Each row below holds a small network's activations on one record, seen along a few directions.
Each row is followed by the record's values for the fields SAB, ZUD, BAMEG, ROFO, LEM, TAKI, ROR.
The largest differences between rows may come from other fields.
(in the rows, 500 means zero)
Strong random noise was added to every row along 2 fixed directions; ignore it. To show where, here is one row again and again, with new noise each time:
[522 628 496 386 569 588 283 516 508 520 482 407 436 544]
[395 802 583 367 642 564  28 542 448 391 304 540 401 527]
[450 699 497 429 654 467 175 542 526 445 432 519 446 453]
[658 330 213 614 660 193 705 531 776 653 874 408 590 244]

[495 519 595 453 417 612 409 316 398 620 425 509 475 564] -> <SAB:rulag ZUD:vepo BAMEG:besed ROFO:ludi LEM:zugu TAKI:vev ROR:mema>
[572 501 413 455 555 513 555 622 587 465 628 367 486 505] -> <SAB:vol ZUD:des BAMEG:nimu ROFO:ludi LEM:debu TAKI:gafe ROR:kugav>
[395 643 753 417 363 636 231 266 262 551 227 594 431 657] -> <SAB:vol ZUD:rig BAMEG:nimu ROFO:kepe LEM:tir TAKI:vev ROR:sura>
[594 450 290 516 653 401 583 691 712 406 677 396 536 379] -> <SAB:rulag ZUD:rig BAMEG:besed ROFO:ripa LEM:gibi TAKI:dut ROR:mema>
[544 451 459 471 485 557 542 511 527 513 531 438 490 545] -> <SAB:vol ZUD:vepo BAMEG:nimu ROFO:ripa LEM:debu TAKI:kibu ROR:mema>
[331 593 586 569 544 468 455 666 421 251 363 691 482 522] -> <SAB:vol ZUD:des BAMEG:nimu ROFO:ludi LEM:gibi TAKI:dut ROR:kugav>
[581 333 525 563 355 409 665 231 469 756 568 507 549 476] -> <SAB:rulag ZUD:rig BAMEG:nimu ROFO:kepe LEM:tir TAKI:vev ROR:sura>
[529 356 373 631 562 343 767 626 602 473 683 555 570 374] -> <SAB:rulag ZUD:vepo BAMEG:besed ROFO:ripa LEM:zugu TAKI:gafe ROR:kugav>
[387 559 551 541 524 495 481 620 450 318 420 602 494 530] -> <SAB:vol ZUD:des BAMEG:nimu ROFO:ludi LEM:gibi TAKI:dut ROR:kugav>
[672 412 395 503 493 334 545 273 639 759 724 339 548 369] -> <SAB:vol ZUD:rig BAMEG:besed ROFO:kepe LEM:tir TAKI:gafe ROR:mema>
[578 343 435 563 433 515 798 569 550 539 663 395 531 516] -> <SAB:lom ZUD:des BAMEG:nimu ROFO:ludi LEM:gibi TAKI:dut ROR:kugav>
[488 610 565 418 500 528 293 372 444 583 427 501 465 538] -> <SAB:rulag ZUD:rig BAMEG:besed ROFO:ludi LEM:tir TAKI:kibu ROR:kugav>
[441 449 489 652 542 220 534 422 530 512 482 700 554 314] -> <SAB:rulag ZUD:des BAMEG:nimu ROFO:kepe LEM:zugu TAKI:vev ROR:sura>
[434 612 501 490 604 491 344 618 509 335 398 571 476 460] -> <SAB:rulag ZUD:rig BAMEG:besed ROFO:ripa LEM:gibi TAKI:dut ROR:mema>
[579 490 384 469 578 530 551 704 612 374 548 367 477 445] -> <SAB:rulag ZUD:vepo BAMEG:nimu ROFO:ripa LEM:gibi TAKI:dut ROR:sura>
[519 543 613 452 414 520 374 300 396 629 392 500 461 513] -> <SAB:rulag ZUD:rig BAMEG:nimu ROFO:kepe LEM:tir TAKI:vev ROR:sura>
[679 187 304 600 449 395 910 412 641 743 860 375 603 441] -> <SAB:vol ZUD:vepo BAMEG:besed ROFO:ludi LEM:zugu TAKI:vev ROR:mema>
[473 620 592 383 455 736 431 676 424 300 329 440 440 650] -> <SAB:rulag ZUD:des BAMEG:nimu ROFO:ludi LEM:gibi TAKI:dut ROR:kugav>
[357 696 567 549 622 262 199 498 507 332 280 745 525 292] -> <SAB:rulag ZUD:des BAMEG:nimu ROFO:kepe LEM:zugu TAKI:vev ROR:sura>
[533 399 477 628 476 212 530 195 546 732 595 570 577 298] -> <SAB:vol ZUD:rig BAMEG:nimu ROFO:kepe LEM:tir TAKI:vev ROR:sura>
[452 379 523 608 440 416 634 405 458 559 514 647 535 490] -> <SAB:vol ZUD:vepo BAMEG:nimu ROFO:ripa LEM:debu TAKI:kibu ROR:mema>
[387 559 591 521 492 520 492 585 410 384 397 633 485 564] -> <SAB:rulag ZUD:des BAMEG:nimu ROFO:ludi LEM:debu TAKI:gafe ROR:kugav>
[450 490 468 655 598 128 470 374 568 566 548 701 577 255] -> <SAB:rulag ZUD:rig BAMEG:besed ROFO:kepe LEM:tir TAKI:gafe ROR:mema>
[569 477 390 513 567 388 447 391 620 630 606 420 538 358] -> <SAB:rulag ZUD:vepo BAMEG:besed ROFO:ludi LEM:zugu TAKI:vev ROR:mema>
[322 517 643 608 461 449 558 542 350 409 396 768 515 550] -> <SAB:lom ZUD:des BAMEG:nimu ROFO:ludi LEM:debu TAKI:gafe ROR:kugav>
[566 304 369 691 538 118 750 365 635 675 754 596 621 272] -> <SAB:vol ZUD:rig BAMEG:besed ROFO:kepe LEM:tir TAKI:gafe ROR:mema>
[484 423 518 545 440 560 710 638 463 425 539 509 500 597] -> <SAB:lom ZUD:des BAMEG:nimu ROFO:ludi LEM:gibi TAKI:dut ROR:kugav>
[587 446 489 406 421 708 549 490 475 556 521 319 453 630] -> <SAB:vol ZUD:vepo BAMEG:nimu ROFO:ripa LEM:debu TAKI:kibu ROR:mema>
[430 658 570 433 559 551 240 489 448 475 386 544 455 539] -> <SAB:lom ZUD:vepo BAMEG:besed ROFO:ludi LEM:zugu TAKI:vev ROR:mema>
[382 395 622 637 383 405 632 371 356 525 421 743 543 518] -> <SAB:vol ZUD:des BAMEG:nimu ROFO:kepe LEM:zugu TAKI:vev ROR:sura>
[392 406 531 678 468 339 680 497 467 443 491 711 564 415] -> <SAB:rulag ZUD:des BAMEG:nimu ROFO:ludi LEM:gibi TAKI:dut ROR:kugav>
[348 471 490 722 606  91 501 465 530 421 474 838 587 256] -> <SAB:vol ZUD:des BAMEG:nimu ROFO:kepe LEM:zugu TAKI:vev ROR:sura>
[521 603 510 445 533 461 287 408 536 509 419 439 475 419] -> <SAB:rulag ZUD:des BAMEG:nimu ROFO:kepe LEM:zugu TAKI:vev ROR:sura>
[623 382 385 517 499 420 651 418 592 654 694 393 552 431] -> <SAB:rulag ZUD:rig BAMEG:besed ROFO:ludi LEM:tir TAKI:kibu ROR:kugav>
[532 512 512 474 479 460 386 308 489 663 474 471 502 447] -> <SAB:rulag ZUD:des BAMEG:besed ROFO:kepe LEM:debu TAKI:kibu ROR:sura>
[546 499 363 522 636 334 446 504 644 535 615 490 536 353] -> <SAB:rulag ZUD:vepo BAMEG:besed ROFO:ludi LEM:zugu TAKI:vev ROR:mema>
[626 570 495 320 473 680 382 437 502 636 569 249 437 620] -> <SAB:lom ZUD:rig BAMEG:besed ROFO:ludi LEM:tir TAKI:kibu ROR:kugav>
[445 577 471 542 618 303 340 465 558 479 472 651 539 351] -> <SAB:rulag ZUD:vepo BAMEG:besed ROFO:ludi LEM:zugu TAKI:vev ROR:mema>
[567 469 535 441 401 597 519 413 466 578 458 403 476 565] -> <SAB:rulag ZUD:des BAMEG:nimu ROFO:kepe LEM:zugu TAKI:vev ROR:sura>
[472 554 572 459 475 555 376 402 432 569 452 532 484 568] -> <SAB:lom ZUD:vepo BAMEG:besed ROFO:ludi LEM:zugu TAKI:vev ROR:mema>
[500 572 488 409 528 678 462 734 513 288 420 395 443 598] -> <SAB:rulag ZUD:vepo BAMEG:nimu ROFO:ripa LEM:gibi TAKI:dut ROR:sura>
[556 435 430 550 529 330 555 385 573 645 613 524 555 383] -> <SAB:rulag ZUD:rig BAMEG:besed ROFO:ludi LEM:tir TAKI:kibu ROR:kugav>
[397 732 524 445 653 472 240 679 516 274 366 561 455 450] -> <SAB:rulag ZUD:des BAMEG:nimu ROFO:ludi LEM:debu TAKI:gafe ROR:kugav>
[267 618 733 529 437 586 416 556 262 350 264 770 465 653] -> <SAB:lom ZUD:des BAMEG:nimu ROFO:ludi LEM:debu TAKI:gafe ROR:kugav>
[499 547 432 473 602 545 478 720 566 367 532 457 478 519] -> <SAB:lom ZUD:rig BAMEG:besed ROFO:ripa LEM:gibi TAKI:dut ROR:mema>
[426 602 576 529 528 329 247 307 475 535 371 631 495 388] -> <SAB:vol ZUD:des BAMEG:nimu ROFO:kepe LEM:zugu TAKI:vev ROR:sura>
[508 534 500 440 508 595 523 618 493 433 529 429 467 598] -> <SAB:vol ZUD:des BAMEG:nimu ROFO:ludi LEM:debu TAKI:gafe ROR:kugav>
[395 468 570 575 465 520 576 548 416 435 446 659 518 562] -> <SAB:lom ZUD:rig BAMEG:besed ROFO:ripa LEM:gibi TAKI:dut ROR:mema>

Here are new rows. What are their fields?
[652 417 460 344 377 875 692 680 506 443 546 178 435 743] -> <SAB:rulag ZUD:vepo BAMEG:nimu ROFO:ripa LEM:gibi TAKI:dut ROR:sura>
[496 592 470 447 568 536 396 615 551 357 500 401 464 504] -> <SAB:vol ZUD:des BAMEG:nimu ROFO:ludi LEM:gibi TAKI:dut ROR:kugav>
[462 401 582 518 354 684 752 621 376 407 475 514 488 702] -> <SAB:vol ZUD:des BAMEG:nimu ROFO:ludi LEM:gibi TAKI:dut ROR:kugav>
[322 466 649 635 414 403 528 382 333 462 369 777 533 507] -> <SAB:vol ZUD:des BAMEG:nimu ROFO:kepe LEM:zugu TAKI:vev ROR:sura>
[369 505 685 522 369 648 599 549 285 450 383 643 468 697] -> <SAB:lom ZUD:des BAMEG:nimu ROFO:ludi LEM:debu TAKI:gafe ROR:kugav>
[430 649 591 488 549 374 219 370 451 536 367 607 473 427] -> <SAB:lom ZUD:rig BAMEG:nimu ROFO:kepe LEM:tir TAKI:vev ROR:sura>
[627 507 382 400 565 546 435 505 610 561 643 292 479 504] -> <SAB:vol ZUD:vepo BAMEG:besed ROFO:ludi LEM:zugu TAKI:vev ROR:mema>
[567 537 427 442 571 482 399 477 579 554 545 425 489 451] -> <SAB:rulag ZUD:vepo BAMEG:besed ROFO:ludi LEM:zugu TAKI:vev ROR:mema>
[399 622 560 485 554 498 292 482 451 441 344 616 488 478] -> <SAB:rulag ZUD:vepo BAMEG:besed ROFO:ludi LEM:zugu TAKI:vev ROR:mema>
[555 488 578 345 340 903 574 615 395 422 400 301 415 797] -> <SAB:rulag ZUD:vepo BAMEG:nimu ROFO:ripa LEM:gibi TAKI:dut ROR:sura>
[708 368 516 334 279 816 673 330 435 787 632 186 462 756] -> <SAB:rulag ZUD:rig BAMEG:besed ROFO:ludi LEM:tir TAKI:kibu ROR:kugav>
[467 492 656 420 331 750 475 355 312 595 370 519 462 723] -> <SAB:rulag ZUD:vepo BAMEG:besed ROFO:ludi LEM:zugu TAKI:vev ROR:mema>
[598 510 476 380 460 693 559 600 512 492 563 284 447 625] -> <SAB:rulag ZUD:des BAMEG:nimu ROFO:ludi LEM:debu TAKI:gafe ROR:kugav>
[609 509 446 404 495 567 453 460 561 575 560 354 510 499] -> <SAB:rulag ZUD:vepo BAMEG:besed ROFO:ludi LEM:zugu TAKI:vev ROR:mema>
[397 521 724 456 311 757 557 484 243 488 357 574 436 782] -> <SAB:lom ZUD:des BAMEG:nimu ROFO:ludi LEM:debu TAKI:gafe ROR:kugav>
[563 414 498 458 410 705 683 642 462 426 495 378 457 629] -> <SAB:rulag ZUD:vepo BAMEG:nimu ROFO:ripa LEM:gibi TAKI:dut ROR:sura>
[565 610 405 401 636 504 315 571 609 505 565 360 465 455] -> <SAB:lom ZUD:vepo BAMEG:besed ROFO:ludi LEM:zugu TAKI:vev ROR:mema>
[488 364 543 583 369 510 746 423 437 584 564 550 543 543] -> <SAB:rulag ZUD:des BAMEG:nimu ROFO:ludi LEM:debu TAKI:gafe ROR:kugav>
[507 700 493 389 630 466 165 459 542 503 451 446 448 435] -> <SAB:rulag ZUD:rig BAMEG:besed ROFO:ludi LEM:tir TAKI:kibu ROR:kugav>
[626 264 393 532 417 610 888 614 559 569 718 363 536 604] -> <SAB:lom ZUD:rig BAMEG:besed ROFO:ripa LEM:gibi TAKI:dut ROR:mema>
[494 402 443 625 524 284 565 324 564 643 592 626 585 336] -> <SAB:rulag ZUD:vepo BAMEG:besed ROFO:ludi LEM:zugu TAKI:vev ROR:mema>
[648 448 405 412 476 625 657 615 584 526 631 268 480 552] -> <SAB:rulag ZUD:des BAMEG:nimu ROFO:ludi LEM:debu TAKI:gafe ROR:kugav>
[597 396 464 449 405 682 746 596 493 513 602 327 493 631] -> <SAB:rulag ZUD:des BAMEG:nimu ROFO:ludi LEM:debu TAKI:gafe ROR:kugav>
[690 393 416 464 445 457 586 325 588 732 649 299 513 440] -> <SAB:rulag ZUD:rig BAMEG:nimu ROFO:kepe LEM:tir TAKI:vev ROR:sura>
